These are the activations of a small neural network, seen along a few directions. Each row is one input.
In each table, some parts of the input vary, and every possible input appears once, in random order.
Descriptions start from the smaller parts, as in this example, which fits no table here: one of 5 places around a ring, together with either a single point or one of 11 places along a line or (one of 3 separate values, together with one of 6 places along a line).
Shared parts are said once, and a part with two or three values counts as separate values.

Other details of the inputs shift rows strongly along two fixed directions, in all tables alike. That doesn't count.

Table:
R1: [  4.1  48.7 -19.2  15.4   8.0   8.1   1.0 -21.7 -18.3  -5.0  37.3  20.8]
R2: [  9.4  13.2   5.1  38.9 -19.0   4.5 -10.3 -18.1  -1.8  18.6  15.5  29.3]
R3: [ -1.4 -32.9  23.3  32.9 -39.1  -4.6 -17.9  12.6   7.9  29.2 -20.3   7.5]
R4: [ -7.8  21.4 -27.1 -35.3  39.3  -3.6   4.3  15.2  -4.3 -22.2  -1.0 -36.0]
R5: [ -0.3  40.5  -3.4  23.5  -6.0  16.2 -20.4 -25.2 -14.1 -12.5  10.7  26.8]
R6: [  2.7 -21.0  -3.7 -19.5   5.9  -9.5   9.8  27.1  -6.7  14.3  -6.8 -21.7]
R7: [ -6.1 -49.2  28.5  39.2 -54.4 -12.4 -22.5  15.4  11.5  34.6 -27.7  19.0]
R8: [  9.3  40.8   1.5  35.2  -2.4  19.5  -2.7 -19.2 -19.6   6.8  30.0  23.1]
R9: [ -4.7  38.5 -15.3  18.5  -0.7   0.6  -9.2 -32.2  -6.8 -21.0  13.4  21.3]
R10: [ -6.3  53.2  16.3   0.0  -6.7  40.2 -19.9 -57.2  -8.5  -7.3  44.4  31.1]
R11: [ -2.0  34.4 -17.7  16.9  -9.0  -2.7  -6.3 -24.0  -7.9  -5.6  17.9  14.0]
R12: [ -6.4   9.6  -9.1 -38.9   3.9  10.6   3.2 -35.3  19.7  -5.0  12.8 -12.9]
R13: [ -9.1  22.2 -29.1 -32.0  26.4 -10.4   6.7  16.7 -10.2 -11.0   9.7 -28.8]
R14: [ -5.6  21.3  -0.9  -4.9  22.3   9.2   8.4   1.0 -11.9 -25.9   8.3   2.3]
R15: [  3.1   0.8  -8.1 -30.5  38.1   1.8  28.0  26.0 -13.8 -14.3   8.3 -29.2]
R16: [ -7.3 -28.4  -4.6 -23.7  -4.0 -16.0  -2.2  32.6  -0.3  12.7 -20.3 -27.8]
R17: [  6.4  -7.2 -11.1 -17.9  19.2  -8.3  24.1   7.0   1.0 -11.2   2.7 -16.6]
R18: [  2.1 -22.8   9.0   8.6  -7.6  -6.5   5.9  -2.4  19.1  -3.5 -21.7   1.5]
R19: [ -3.0 -52.4  32.5  37.8 -42.7 -13.2 -16.2  -0.6  24.4  15.6 -32.1  39.2]
R20: [ -0.4  -2.6  -8.3 -42.1  38.0   1.5  17.9  25.3  -1.9 -19.0 -13.5 -33.6]
R21: [ 10.7 -35.5  27.7  40.7 -33.8  -1.3  -6.0  -4.3  16.2  22.2 -10.3  31.2]
R22: [ -9.9 -71.4  31.0 -34.0 -33.5 -10.6 -15.2   2.0  44.8  35.6 -30.3 -11.7]
R23: [  5.5  12.9 -15.9   0.3   6.7  -7.7  10.5  -6.3  -5.1   1.5  13.6  -4.7]
R24: [ 10.3 -15.2  -5.8 -16.3  18.1  -5.8  23.6  10.5   8.3  -4.2  -3.9 -22.3]
R25: [  9.8  48.6  -9.4  12.8  14.5  21.0   7.1 -24.8 -27.1 -20.1  38.9  31.8]
R26: [ -1.4 -35.4  15.9  31.7 -42.5 -12.8 -21.8   7.2  17.8  31.7 -21.4  13.2]
R27: [  6.9 -36.7   6.0 -13.3  -1.6 -10.2   7.2  32.4   4.0  25.2 -19.0 -27.2]
R28: [  0.6  29.3  -3.9  28.5  -5.1   5.3  -0.7 -36.7  -0.8 -23.3  12.5  38.1]
R29: [ -2.9  16.8 -22.3 -36.6  25.5  -0.7   6.7  22.9 -12.6  -4.7   1.4 -39.1]
R30: [-13.0 -12.0  -5.5 -27.7  18.1  -8.5   2.3  29.6  -6.0 -11.5 -15.0 -31.3]
R31: [  7.2  10.1  -6.9 -27.7  42.5   8.2  28.2  23.8 -12.7 -13.4  10.5 -33.8]
R32: [ -1.8 -35.9   5.1 -20.3  12.8 -11.5   9.1  27.2  19.7  -3.5 -27.7 -21.7]
R33: [ -5.9  10.0  -8.2  -8.8   5.9  -0.2 -10.5   0.4 -11.9 -13.7  -4.0   1.7]
R34: [  4.1  38.6  -2.1  30.0  -2.6  14.5  -1.2 -17.5 -23.2   3.0  31.5  26.3]
R35: [  0.6  14.7   9.3  26.3 -10.6  11.7 -11.3 -22.6  -6.9 -14.6   3.5  42.4]
R36: [  4.6 -43.4  15.7  11.8 -16.8 -12.0   4.5  13.2  13.6  14.2 -14.6  13.0]
R37: [ -2.3 -27.2  15.8  -5.9   9.2   0.2   8.9  24.3   8.2  -3.1 -20.8 -16.3]
R38: [  1.8  12.6  -3.7  33.7 -26.7  -2.4 -12.8 -20.4   4.6  10.3   4.3  16.8]
R39: [13.1  5.6  4.3  2.4  8.3 10.5  9.6  1.0 -8.5 -1.7  8.3  6.2]
R40: [ -4.1  13.4  13.0  35.4 -17.0  10.3 -19.0 -12.7  -5.7  -1.1  -0.2  22.1]
R41: [  6.5  25.7 -32.9 -36.6  43.0  -5.5  29.3  11.3  -9.6 -10.0  17.0 -45.3]
R42: [-11.2 -27.5  -6.8 -21.8   5.3 -19.8  -5.9  22.7   9.1  -2.4 -24.9 -19.2]
R43: [ -2.0 -16.8   3.8  16.2 -17.5 -11.1 -11.3  -7.5  15.5   3.8 -20.8   3.1]
R44: [ -3.9  -9.4  17.4 -42.7 -11.2  13.6 -12.9 -18.6  10.8  11.5   3.8  -2.6]
Description of these inputs: one of 4 places along a line, together with either a single point or (one of 2 separate values, together with one of 5 places around a ring).
Question: The inputs of R25 and R17 match in every part but the place on the line of 4. If R27 is changed in the same way as R25 into R17, which row does it become?
Answer: R41
Question: The inputs of R16 and R13 match in every part but the place on the line of 4. If R6 is changed in the same way as R16 into R13, which row does it become?
Answer: R1
Question: List by row number the other rows that have the place on the line of 4 in common with R34.
Answer: R3, R7, R8, R10, R14, R15, R30, R31, R37, R40
Question: Start at R26 and move only the place on the ring of 5, one step at a time. The first step leads to R4. Which rows follow, in order?
Answer: R32, R21, R2
Question: Which other rows does R21 become when the choice among 2 separate values takes its other values? List them by row number.
Answer: R36

Table:
R45: [  3.9 -11.9  -2.1  -2.4   7.7  -5.2   6.7   8.3   7.0  -3.2 -11.8  -9.8]
R46: [ -0.2 -17.2   6.9  -9.9  14.4  -2.0  11.2  18.9   2.2  -8.6 -14.9 -10.9]
R47: [  8.9  84.4 -21.8  23.9  19.1  26.5   3.7 -36.2 -30.6 -21.5  49.3  26.1]
R48: [ -0.6  51.6 -21.4   4.3  21.9  11.4   2.9 -11.1 -21.6 -24.4  24.4   0.2]
R49: [ -3.2   7.6 -18.4 -17.0  18.8  -8.3  11.5  18.3 -10.7 -10.1   3.1 -18.1]
R50: [  0.1 -18.4 -15.5 -31.7  23.7 -16.6  18.2  28.0   4.5  -6.0 -11.0 -31.7]
R51: [ -6.2 -32.6  -3.6 -14.8   2.6 -21.7   3.4  35.2   5.1  14.1 -22.1 -33.2]
R52: [  2.5  45.2   6.4  72.3 -36.3  16.2 -23.0 -49.2 -14.7  -3.7  26.2  66.5]
R53: [ -2.1  43.1 -28.2 -25.8  40.4   4.9  11.1  11.6 -21.4 -20.2  18.4 -26.8]
R54: [  0.3 -13.6  24.8  51.3 -33.1   1.3 -11.5 -18.5   5.5   5.4  -4.2  42.3]
R55: [ 11.2  15.6  -0.3  23.3  -6.1   6.4  -0.5  -6.3 -12.9   7.1  15.1  16.4]
R56: [ -2.9   4.6 -16.2 -21.9  25.1  -4.6   7.9  26.8  -8.5  -4.6  -1.7 -36.4]
R57: [  2.4   1.7 -18.8 -32.9  35.3  -7.1  20.5  20.4  -0.1 -15.7  -7.6 -32.5]
R58: [  3.6 -22.5  -2.8 -12.0   5.5 -12.5  13.4  29.1  -0.6  14.1  -5.3 -24.9]
R59: [  5.1  -2.1 -13.0 -19.9  22.6  -6.1  13.7  12.6  -3.5 -10.0  -4.9 -14.6]
R60: [-12.5 -75.2  33.7 -27.5 -41.6 -12.3 -18.6  -3.7  43.8  33.0 -36.9 -11.8]
R61: [ -0.8   9.0  -8.2 -17.3  27.8   0.2  17.1  15.0  -9.4 -18.5   8.6 -11.5]
R62: [ -7.9 -48.9  28.3 -31.3 -30.5  -1.5 -17.1 -11.3  30.5  24.3 -22.3  -1.6]
R63: [  2.8  22.0  -8.8  13.3   2.2   3.2  -1.4  -5.8 -16.1  -9.1   9.0  15.5]
R64: [  1.1  -7.1  -6.2  -6.9   7.0  -7.9   0.5  23.7  -8.2   6.6  -7.5 -16.1]
R65: [  2.7  16.0   5.1  37.6 -19.2   5.7 -12.1 -15.8  -6.0  -0.6   1.9  32.0]
R66: [  0.1 -51.3  23.4   5.5  -9.3  -8.8   3.8  25.0  16.1   9.8 -31.0  -7.4]
R67: [  5.8 -16.9  23.6  63.1 -48.6  -2.9 -20.2 -28.9  13.8  16.8  -6.8  52.1]
R68: [  1.6   4.3 -15.0 -19.6  23.9  -5.9  18.1  20.7  -7.1  -1.2   5.7 -33.4]
R69: [-12.5  72.6 -27.9 -54.2  32.8  27.2   0.0 -48.3  -9.9 -30.1  50.0  -2.9]
R70: [  4.3   6.5   0.6  -1.8  15.4   5.7   9.3   3.2  -9.3 -14.3   3.6   5.3]
R71: [ -4.4 -53.3  12.8   5.7 -22.0 -20.9  -4.4  35.7  11.2  28.3 -28.8 -12.0]
R72: [ -3.3 -21.3  36.7  14.7 -53.4  12.7 -34.6 -45.2  31.3  21.5 -10.1  41.7]
R73: [ -6.0  13.8  18.4   6.4 -31.5  22.7 -27.7 -53.9  19.4   4.8  13.1  31.0]
R74: [  6.3  -5.5   7.5  25.4 -14.7   0.1  -1.6   1.8   0.1  16.0  -1.3   6.6]
Question: What do these inputs look like to the network?
Answer: one of 5 places around a ring, together with either a single point or one of 5 places along a line
Question: List by row number the other rows that have the place on the ring of 5 in common with R51.
Answer: R52, R54, R60, R67, R68
Question: Start at R70 and move only the place on the line of 5, one step at a time. The first step leads to R59. Which rows follow, in order?
Answer: R63, R64, R55
Question: List by row number the other rows that have the place on the ring of 5 in common with R61.
Answer: R49, R50, R58, R69, R71
